A small network was shown many inputs. Here are its activations along a few directions, one row for each input.
Each table varies a few parts of the input and shows all the possible inputs, shuffled.
A made-up example of a description, with smaller parts first: values(3) and (point or line(9) or (line(4) and ring(5))).
Shared parts are said once, and a part with two or three values counts as separate values.

Other details of the inputs vary at random and push rows far along two fixed directions, the same in every table; ignore that.

A family of inputs:
x1: [-15   3 -39 -59  26   7  66   5  52  24 -38  -8 -28 -44  27]
x2: [ 24  14  38  66 -11  -9 -42  -9 -29 -17  36   9  45  39 -41]
x3: [-16   1  24  17 -23  -2 -38  -3 -47   7  32  27  21  32   4]
x4: [-11   2 -20 -32   9  -4  61  13  54  -1 -31 -17  -2  -5  13]
x5: [  7  -4 -22 -15 -17   9  48 -10  28 -17 -32  -8 -25 -11  19]
x6: [ 11   4  -3  19 -14   1   8 -14  -4 -26 -10   8 -15   1  -3]
x7: [-16  11  -8  14  16  -8 -38 -15  24  15   5  23 -31 -44 -17]
x8: [-11  16   3  25  34 -13 -91  -5 -12  23  15  10 -14 -58 -29]
x9: [-42  -5 -43 -88  23 -17  -1  26  18  37 -34 -25 -28 -43  47]
x10: [-45   7 -21 -64  20 -15 -20  19  -1  31 -16  -5 -14 -39  36]
x11: [ 17   8  15  20 -13  -9  27   3   0 -23  -4  -7  24  34  -8]
x12: [-12   4  30  26 -28  -3 -32   4 -50   2  36  36  16  37   4]
x13: [  5  23  40  52  10  -1 -62   3 -21  21  44  23  12  -9 -47]
x14: [  8 -29  19   0 -19   2  -1  -6 -19 -30  25  -3  18  47   7]
x15: [ 21 -18 -16   1 -33  29  86 -14  -2 -35 -39 -20   9  37  25]
x16: [ 35   0   9  46 -15   2  -6  -1 -12 -28  19 -20  34  61 -26]
x17: [ 12   1 -32 -22  19   4  16   3   8   8 -19 -21  -6 -10   3]
x18: [ 41 -13  10  21 -56  27 112   2  12 -52 -14 -19  36  90  14]
x19: [ 17   4  10  61  -3   2 -62 -20 -26 -18  28  20   0   4 -36]
x20: [ 15  -8   0   6 -26  40  92   0  16 -18  -8  -8  14  56   4]
x21: [ -7  -3 -32 -55  16  16  72  17  29  -3 -45 -50  -5  -9  21]
x22: [ 14  14  19  51  17  -1 -76   2 -31  14  45   0  18   8 -54]
x23: [ 35 -15  -3  16 -51  39 104 -13  -9 -53 -32  -9   7  72  25]
x24: [  -6   31   24   44   41  -25 -116  -11  -33   42   41   33    8  -57
  -50]
x25: [ -2  15  -8 -15  21  -4   7   4  17  24  -8   7 -15 -41   4]
x26: [ 35  10  26  61 -26  19  15 -17 -42 -23  27  24  25  58 -24]
x27: [ 33 -35  44  38 -62  22  24 -10 -31 -47  44  26  32  96   2]
x28: [-31 -21 -24 -80  42 -31 -29  19  30  21 -18 -26 -30 -52  31]
x29: [-27  17 -14 -48  45 -17 -13  14  21  37 -28 -26 -14 -72  -1]
x30: [-26   7 -35 -61  31 -10  29   9  56  30 -56 -16 -46 -85  37]
x31: [-10 -17  19 -22  -4 -21 -17   5  -8  -8  15   6  -2  -5  12]
x32: [ 26   0   4  69  -7   0 -66 -19 -30 -15  37  16   2  16 -42]
x33: [ 43 -12  20  35 -59  43 111  -5 -27 -50  -5 -16  34 106   1]
x34: [ -2  -5 -25 -13  -2  -2  26  -9  15 -16 -34 -15 -17 -27  14]
x35: [ 22   0 -13   5  -7  25  38  -9  -9 -15  -8  -9  15  28   2]
x36: [-42  -3 -19 -78   1 -10  18  25  22  36 -29   2 -24 -41  52]
x37: [-28 -20 -18 -55 -30  14  70  12  19  14 -23   4  -8  19  49]
x38: [  -3   14   -3   28   39  -19 -100   -2  -11   32   15    6  -19  -50
  -30]
x39: [ -17   23   27   56   32   -8 -110  -13   -4   38   41   50  -16  -50
  -45]
x40: [-39 -18 -11 -77  33 -39 -15  14  24  19 -19 -19 -21 -63  34]
x41: [-22 -23   6 -43   9 -14 -15   4  28  15   6  17 -15 -23  12]
x42: [  9  21  26  49  20 -21 -82   0 -15   5  37   1  26  -2 -45]
Description of these inputs: line(6) and (values(2) or line(5)).
- The inputs of x20 and x22 match in every part but the line(6) part. If x1 is changed in the same way as x20 into x22, which row does it become? => x17
- The inputs of x2 and x16 match in every part but the line(6) part. If x3 is changed in the same way as x2 into x16, which row does it become? => x9
- Which other rows agree with x21 in the line(6) part? List them by row number. => x8, x10, x14, x19, x35, x42
- Which other rows does x40 become when the values(2) part takes its other values? List them by row number. => x3
- Which other rows does x8 become when the line(6) part takes its other values? List them by row number. => x15, x23, x30, x38, x39

A family of inputs:
x43: [ 15  11   4  18   4   1 -12   7 -17   1  11  -4  21  21 -13]
x44: [  4  -6  17  35 -26   6 -50 -10 -42  -1  41  31   2  30  -5]
x45: [-14  10 -13 -26  43 -23 -38  12  37  22 -19 -20 -21 -64  -6]
x46: [-21  10  12 -29  44 -32 -68  17  14  36  15   3  -8 -68 -10]
x47: [ -8   5  31  12   5 -31 -61   0 -18  10  27  23   7 -19 -10]
x48: [ 25  15  33  83 -35  28 -14 -19 -38   0  49  49  21  49 -37]
x49: [-22  21 -40 -38  42 -13  -6  -3  21  17 -46 -21 -34 -81   8]
x50: [ 24  -2  20  68   5  -1 -65 -25 -21 -12  38  21   4   4 -46]
x51: [ 22 -12   1  11 -27  12  56  -4   4 -33   3 -17  29  67   0]
x52: [ -8  -4 -23 -44 -11  16 103   2  53  -7 -43  -8 -20  -4  40]
x53: [ 19  -4 -23  -6 -27  20  89   3   5 -30 -40 -37   6  36  18]
x54: [-14 -21 -19 -46 -18  19  78   8   7 -10 -39 -20   7  26  49]
x55: [  8 -29   9  10 -44  14  22  -9 -16 -36  11  15   0  59  12]
x56: [-30   6  -9 -47  45 -17 -34  20  10  44  -6 -14 -15 -55   1]
- What is each input in this table made of? => values(2) and (point or line(6))
- The inputs of x55 and x44 match in every part but the values(2) part. If x45 is changed in the same way as x55 into x44, which row does it become? => x53
- Which other rows does x54 become when the values(2) part takes its other values? List them by row number. => x47
- Which other rows does x50 become when the values(2) part takes its other values? List them by row number. => x49
